A small network was shown many inputs. Here are its activations along a few directions, one row for each input.
Each table varies a few parts of the input and shows all the possible inputs, shuffled.
A made-up example of a description, with smaller parts first: line(6) and (point or line(9) or (values(3) and ring(5))).
Shared parts are said once, and a part with two or three values counts as separate values.
In the rows, zero is written as 128.

Other details of the inputs vary at random and push rows far along two fixed directions, the same in every table; ignore that.

Rows:
R1: [134 117  88  92 155 152 104 101 112 163 164]
R2: [131 109 107 111 150 153  99  98 110 156 168]
R3: [125 111 138 174 114 108 171 139 163  59 136]
R4: [149 132 110 156 164 140 121 107 135 136 216]
R5: [117 148 150 109 104 121  97 136  81 164  84]
R6: [140 111 134 185 137 104 179 158 172  40 127]
R7: [119 158 105  99 137 154  97  94  94 204 164]
R8: [129 128 175 153 111 100 132 173 139  77  56]
R9: [119 150 132 100 109 116 113 143  96 155  80]
R10: [122 123 144  81 101 136  85 128  81 195  79]
R11: [139 130 146 158 135 125 140 132 161  91 142]
R12: [105 138 164 121  91 112 143 161 134  96  43]
R13: [107 144 153 108  93 119 114 128 103 152  82]
R14: [118 146 161 119 103 122 112 137 110 139  73]
R15: [132  84 141 158 130 131 167 129 189  37 125]
R16: [127 107 132 177 121  98 184 156 168  43 123]
R17: [121 140 146 118 111 109 117 154  95 137  69]
R18: [145  90  79 144 177 150 144  97 149 106 217]
R19: [144  82 118 158 132 122 180 140 176  68 145]
R20: [107 131 138  59 120 149  77 123  85 183  69]
R21: [116 146 158 117 113 120 118 154 127 123  62]
R22: [119 156 151 101 125 131  95 145 107 160  80]
R23: [111 126 141  68  99 140 104 127 103 186  74]
R24: [143 118 112 179 146 131 156 113 159  89 201]
R25: [146 148  69 123 174 149 109  83 113 192 235]
R26: [120 115 159  96  90 131 118 132 120 150  69]
R27: [148 145  80 128 178 147 100  87  95 199 231]
R28: [111 114 136 164 109 112 188 143 185  47 122]
R29: [141 136 108 150 152 146 127  87 141 144 212]
R30: [134 147 150 117 137 113  97 160  95 149  82]
R31: [139 107  97 110 131 138 142 114 141 145 162]
R32: [130 143  94 128 142 155 119  67 114 181 226]
R33: [144 141 110 134 156 128 125 130 134 133 162]
R34: [137 121 118 168 135 114 173 146 174  61 137]
R35: [110 138 138 115  99 104 133 156 118 122  64]
Each input here is: ring(5) and (values(2) or line(5)).
Question: The inputs of R28 and R3 match in every part but the ring(5) part. If R7 is changed in the same way as R28 into R3, which row does it become?
Answer: R24
Question: Change only the values(2) part in R19. List by row number the other rows that result.
Answer: R18
Question: Change only the line(5) part in R14. List by row number the other rows that result.
Answer: R11, R13, R29, R32

Rows:
R36: [132 143 124 119 137 129 109 130 111 153 124]
R37: [121 133 123 107 128 134 114 121 115 151 123]
R38: [117 136 123 110 121 134 120 118 113 154 123]
R39: [125 137 130 121 124 129 110 121 106 151 127]
R40: [122 124 128 129 121 127 140 131 141 109 119]
R41: [133 122 135 139 133 125 129 135 132 108 122]
R42: [128 121 136 134 118 127 137 131 142 113 120]
R43: [128 121 129 126 132 129 134 134 140 108 116]
R44: [126 121 137 135 115 126 141 129 141 115 121]
R45: [132 128 130 110 130 137 110 122 115 153 123]
R46: [127 133 130 120 132 132 107 125 106 150 126]
R47: [128 136 131 141 124 118 143 136 135 115 126]
R48: [132 106 119 129 123 117 146 141 132 111 117]
R49: [130 134 131 139 130 118 136 139 137 113 124]
R50: [125 135 131 119 129 129 108 123 107 151 127]
R51: [130 136 130 140 126 119 138 138 136 113 125]
R52: [129 128 131 111 127 137 111 123 116 155 125]
R53: [129 119 138 132 122 126 136 132 142 113 120]
R54: [126 126 136 143 121 122 138 130 132 111 126]
R55: [125 121 130 127 129 129 136 135 141 109 118]
R56: [145 128  84 155 167 144 143  96 147 134 234]
Question: What do these inputs look like to the network?
Answer: point or (line(4) and line(5))

Rows:
R57: [142 116  94 104 144 157 114  94 119 188 188]
R58: [131 147 143 175 122  93 167 171 161  57  94]
R59: [122 125 151 161 109 107 146 141 133  86 108]
R60: [129 126 146 161 115 113 145 134 137  88 117]
R61: [130 119 105  93 136 142  96 103  83 185 141]
R62: [131 128 103 170 141 132 145  95 132 121 218]
R63: [125  92 134 114 124 140 146 129 174  77 102]
R64: [132 122 109 148 145 154 148  82 176 105 211]
R65: [122  96 149 133 109 107 145 159 134  79  67]
R66: [128 150 139 119 115 132 113 115 109 176 134]
R67: [106 145 135 107 118 144 109 104 112 164 131]
R68: [120  93 133 120 122 137 156 132 167  76 101]
R69: [139 122  99 140 148 117 156 141 145  99 143]
R70: [135  93 146 142 112 116 172 157 174  65  89]
R71: [136 131 119 152 131 132 125 106 123 132 170]
R72: [109 158 172  98  88 116  95 147  84 185  52]
R73: [112 128 154  77  95 124  99 152  84 180  48]
R74: [112 152 167 116  91 115 113 149 101 160  73]
R75: [145 112 103 159 148 114 171 151 170  65 142]
R76: [144  98  96 134 147 142 132 103 132 127 180]
R77: [134 128 148 149 114 117 128 130 133 100 114]
R78: [134 156 115 164 139 110 155 136 141 103 153]
R79: [136 124 164 158 105 111 157 150 174  73  98]
R80: [115 150 119  90 125 115 102 153  77 175  81]
R81: [109 183 137 113 114 106  99 150  73 180  88]
R82: [128 123 107 155 143 152 157  83 170 103 213]
R83: [160 168 129 158 203 146  63 114  97 169 207]
R84: [123 100 115 104 132 154 130 111 148 121 132]
R85: [126 104 119 127 126 125 132 127 117 121 132]
R86: [132 172 120 123 134 117 106 131 103 163 129]
R87: [114  94 133 118 120 135 153 133 160  85 103]
R88: [127 154 142 106 111 135  94 117  95 198 118]
R89: [135 112  98 111 140 148 128  98 122 175 189]
R90: [123 127 131 141 125 143 141 108 160 105 150]
R91: [118 142 127 100 124 108 116 164  95 147  64]
R92: [137 108 117 105 131 135 107 115 112 146 126]
R93: [101 117 146  78 104 138 109 139 108 144  60]
R94: [139 134 101 106 145 124 117 136 117 146 126]
R95: [112 142 113 121 132 154 120  86 122 163 189]
R96: [142 100 126 123 125 132 144 130 160 110 128]
R97: [167 129 116 142 213 151  72 124 110 152 198]
R98: [117 156 153 158 112  87 153 177 134  82  67]
Question: The inputs of R86 and R94 match in every part but one. If R60 is changed in the same way as R86 into R94, which row does it become?
Answer: R61
Question: The inputs of R69 and R78 match in every part but one. If R75 is changed in the same way as R69 into R78, which row does it become?
Answer: R58
Question: What do these inputs look like to the network?
Answer: values(2) and (point or (line(4) and line(5)))
Question: Change only the values(2) part in R96. List by row number the other rows that result.
Answer: R79
Question: Change only the line(4) part in R80. List by row number the other rows that result.
Answer: R73, R85, R93
Question: A walk changes only the line(4) part. It starts at R67 and steps to R72. List the rest of the walk in order.
Answer: R59, R98
